A small network was shown many inputs. Here are its activations along a few directions, one row for each input.
In each table, some parts of the input vary, and every possible input appears once, in random order.
Descriptions start from the smaller parts, as in this example, which fits no table here: values(2) and (point or ring(9) or (line(4) and ring(8))).
Shared parts are said once, and a part with two or three values counts as separate values.
In the rows, zero is written as 128.

Other details of the inputs vary at random and push rows far along two fixed directions, the same in every table; ignore that.

A family of inputs:
R1: [166 200 157 142  74 114 180 136 143 140 179]
R2: [105 103 119 163 140 178 116 125 115 123 111]
R3: [128  87 109  57 149  70  78 127 140 111  86]
R4: [100 118  92 146 166 159 148 134 112 125 103]
R5: [150 114 142  56 105  58  64 130 146 122 134]
R6: [126 104 113  70 124  73  66 150 174 126  99]
R7: [122 106 118  55 130  74  95 141 159 118  97]
R8: [102 101 112 156 145 173 129 123 110 128 108]
R9: [140 168 148 118 107 111 149 140 137 143 172]
R10: [152 136 133  84 106  86 110 125 133 120 107]
R11: [122 130 141 170 125 165 163 118 120 133 142]
R12: [ 97 110 107 149 153 170 131 131  99 126 110]
R13: [127  89 143  73 107  95  61 137 160 114  99]
R14: [114  88 119 169 163 175 138  98  89 120 100]
R15: [121 108 113 162 165 143 141 109 117 123 104]
R16: [105 109 112 157 160 153 152 119 127 123  95]
R17: [188 186 187 157  75 109 132 124 154 147 224]
R18: [131 160 120 162 119 162 172 133 109 132 127]
R19: [101 111 121 146 147 161 145 122 102 121 111]
R20: [131 146 129 159 150 150 161 116  91 134 151]
R21: [160 214 154 137  78 107 157 151 150 161 229]
Description of these inputs: values(3) and (point or line(6)).
Q: Changing only the values(3) part turns R3 into R4. The same change can be made to R20. Which row results?
A: R21
Q: Which other rows does R15 become when the values(3) part takes its other values? List them by row number.
A: R6, R16

A family of inputs:
R22: [107 128 117 182 138 182 150 130 125 132 114]
R23: [122 151 127 166 122 149 149 144 147 137 144]
R24: [137  89 115  23 126  54  54 137 145 112  73]
R25: [104  78 109 133 190 139 136 102  96 115  89]
R26: [ 95  62 103 105 151 151  85 120 110 105  59]
R27: [130 130 133 170 133 157 171 107  93 127 124]
R28: [115 135 138 173 142 175 147 117  87 133 151]
R29: [126  82 122  18 125  56  54 131 135 109  77]
R30: [104 121 107 177 162 181 177 112  97 121  81]
R31: [151 153 161 117  92 111 117 136 138 138 183]
R32: [155 129 145  90  84  75  66 142 171 135 142]
R33: [147 164 154 115  93 104 106 140 140 142 184]
R34: [133  73 124  40 110  74  32 134 157 110  77]
R35: [124 112 127 180 161 158 144 105 124 136 143]
R36: [114 135 130 163 137 167 178 114 104 128 115]
R37: [134 124 119 166 168 141 166 104 114 130 136]
R38: [151 138 154 118 110  90 106 128 168 145 187]
R39: [130 167 121 152 128 130 172 142 141 128 137]
R40: [168 179 148 108 102  84 133 132 135 140 177]
R41: [105  94 116  90 149 117 124 126 123 109  72]
R42: [147 153 150 116  93 113 114 141 144 138 177]
R43: [142 151 163 115  93 109 129 144 160 133 170]
R44: [122 145 143 158 109 160 150 134 137 136 146]
R45: [124  78 127  39 107  74  38 143 177 115  70]
R46: [126 133 124 171 135 158 168 116  97 127 120]
R47: [130 114 117 151 141 140 143 111 105 123  95]
R48: [118 182 105  86 102  94 145 180 162 152 180]
R49: [112  85 108 112 138 136  82 128 127 117  82]
R50: [ 98  62 100 109 165 149  84 123 103 108  57]
R51: [162 162 154 114  90 100 144 121 132 132 169]
R52: [126 139 121 165 138 166 174 114  95 126 126]
R53: [149 137 163 121 110  90 112 123 162 143 192]
R54: [114 142 119 180 149 173 137 124 103 136 142]
R55: [137 153 150 114  94 108 124 151 167 134 162]
R56: [128 147 138 164 123 151 155 135 141 134 145]
R57: [121  98 100  98 145 118 104 124 121 109  74]
R58: [135 165 142 147 131 134 165 115  93 136 163]
R59: [ 92  90 112 194 166 223 162 100  70 113  96]
R60: [121 150 122 156 150 157 167 117  86 130 137]
R61: [150 173 138 117  94  96 139 143 165 135 149]
R62: [ 91 157 102 138 122 153 148 172 144 156 174]
R63: [126  87 114  20 126  61  57 139 141 110  75]
R64: [143 172 124 152 133 134 157 129 112 134 160]
R65: [147 167 147 107  90  99 142 140 157 137 152]
R66: [167 160 139 111 120  67 127 134 167 138 179]
R67: [ 88  63  88 114 171 153  80 130 105 110  52]
R68: [159 174 135 115 105  97 136 138 145 137 166]
R69: [123 118 140 182 126 179 152 113 102 127 136]
R70: [ 87  54 112 102 150 156  91 121 119 105  50]
R71: [153 157 134 157 119 140 168 116 114 132 147]
R72: [155 147 160 122  80 105 109 137 153 136 170]
R73: [148 171 147 100  97  88 147 148 160 135 157]
R74: [100  80  88 151 176 163 132 111  91 110  47]
R75: [137 163 132 151 128 131 178 132 134 133 137]
R76: [123 123 120 161 167 146 166 110 109 129 137]
R77: [128 122 133 186 132 174 147 114 109 131 126]
R78: [ 92  65  99 110 172 148  75 121  95 108  60]
R79: [152 144 142 132 115  89 104 130 173 147 182]
Q: Changing only one part turns R29 into R31. The same change can be made to R37. Which row results?
A: R35
Q: Changing only one part turns R36 into R70. The same change can be made to R27. Which row results?
A: R69
Q: What is each input in this table made of?
A: values(2) and (point or (line(4) and (point or line(6))))
Q: Which other rows does R50 become when the values(2) part takes its other values? List them by row number.
A: R24
Q: A walk changes only the line(6) part. It starts at R23 and steps to R22. List the rest of the walk in order.
A: R32, R49, R67, R54
Q: Which other rows does R78 become when the line(6) part takes its other values? List them by row number.
A: R34, R45, R50, R56, R77

A family of inputs:
R80: [ 90 119  91 147 153 168 158 143 124 125  85]
R81: [118 132 109 187 172 171 205 105  93 122 103]
R82: [110 143 120 237 167 205 170 122 113 152 190]
R83: [139 175 140 111  99 101 137 151 148 148 191]
R84: [161 181 145 130  82 107 153 140 151 139 160]
R85: [158 130 156  76  71  71  60 143 177 131 141]
R86: [130 182 145 203 104 175 178 145 148 154 197]
R87: [ 98  87  90 115 177 149 122 115  78 107  55]
R88: [131 187 155 195  95 180 180 141 130 152 207]
R89: [ 82  65 101  82 151 137  74 137 116 115  73]
R90: [126  50 126 114 167 107  49 100 135 117 105]
R91: [162 104 166  41  85  45  47 126 159 122 144]
R92: [135 158 132 205 137 178 211 109 106 134 139]
R93: [132  66 148  76 116  94  44 118 153 111  91]
R94: [143 135 141 103  91 107 104 138 149 125 121]
R95: [155 156 168 187 104 148 155 114 142 142 182]
R96: [104  94  86 100 175 128 125 119  90 107  52]
R97: [ 73  92  92 157 163 193 144 137 112 119  69]
R98: [137 172 131  80 102  74 123 158 161 143 172]
R99: [162 126 148  29 101  23  71 131 162 122 136]
R100: [ 75 107  71 144 186 168 170 138 107 117  63]
R101: [163 132 157  60  74  65  64 137 148 130 155]
R102: [118  71 128  93 120 123  54 125 132 111  78]
R103: [118  94 132 118 119 148  93 122 110 115  92]
R104: [ 98 104  85 146 176 166 160 116  87 109  52]
R105: [125  63 117 110 155 114  41 113 129 121 103]
R106: [169 199 159 165  92 132 174 125 114 150 213]
R107: [129 177 153 209 103 187 175 139 138 156 205]
R108: [103 174  99 189 168 179 222 135  96 140 149]
R109: [166 175 136  84  97  67 129 142 150 132 152]
R110: [120  81 143 121 132 143  99 108 114 113  95]
R111: [168 165 148  94 112  64 143 126 143 133 165]
R112: [ 80  98  73 100 180 135 133 142 117 114  59]
R113: [ 91  69 107 161 174 187 137 102  93 104  49]
R114: [169 164 163 123 101  93 139 118 132 139 191]
R115: [170 181 148 117 109  78 163 127 147 135 175]
Q: Changing only one part turns R113 into R97. The same change can be made to R95. Which row results?
A: R86
Q: What is each input in this table made of?
A: values(3) and (point or ring(11))
Q: Which other rows does R94 become when the ring(11) part takes its other values? List them by row number.
A: R84, R85, R87, R96, R101, R102, R103, R104, R106, R109
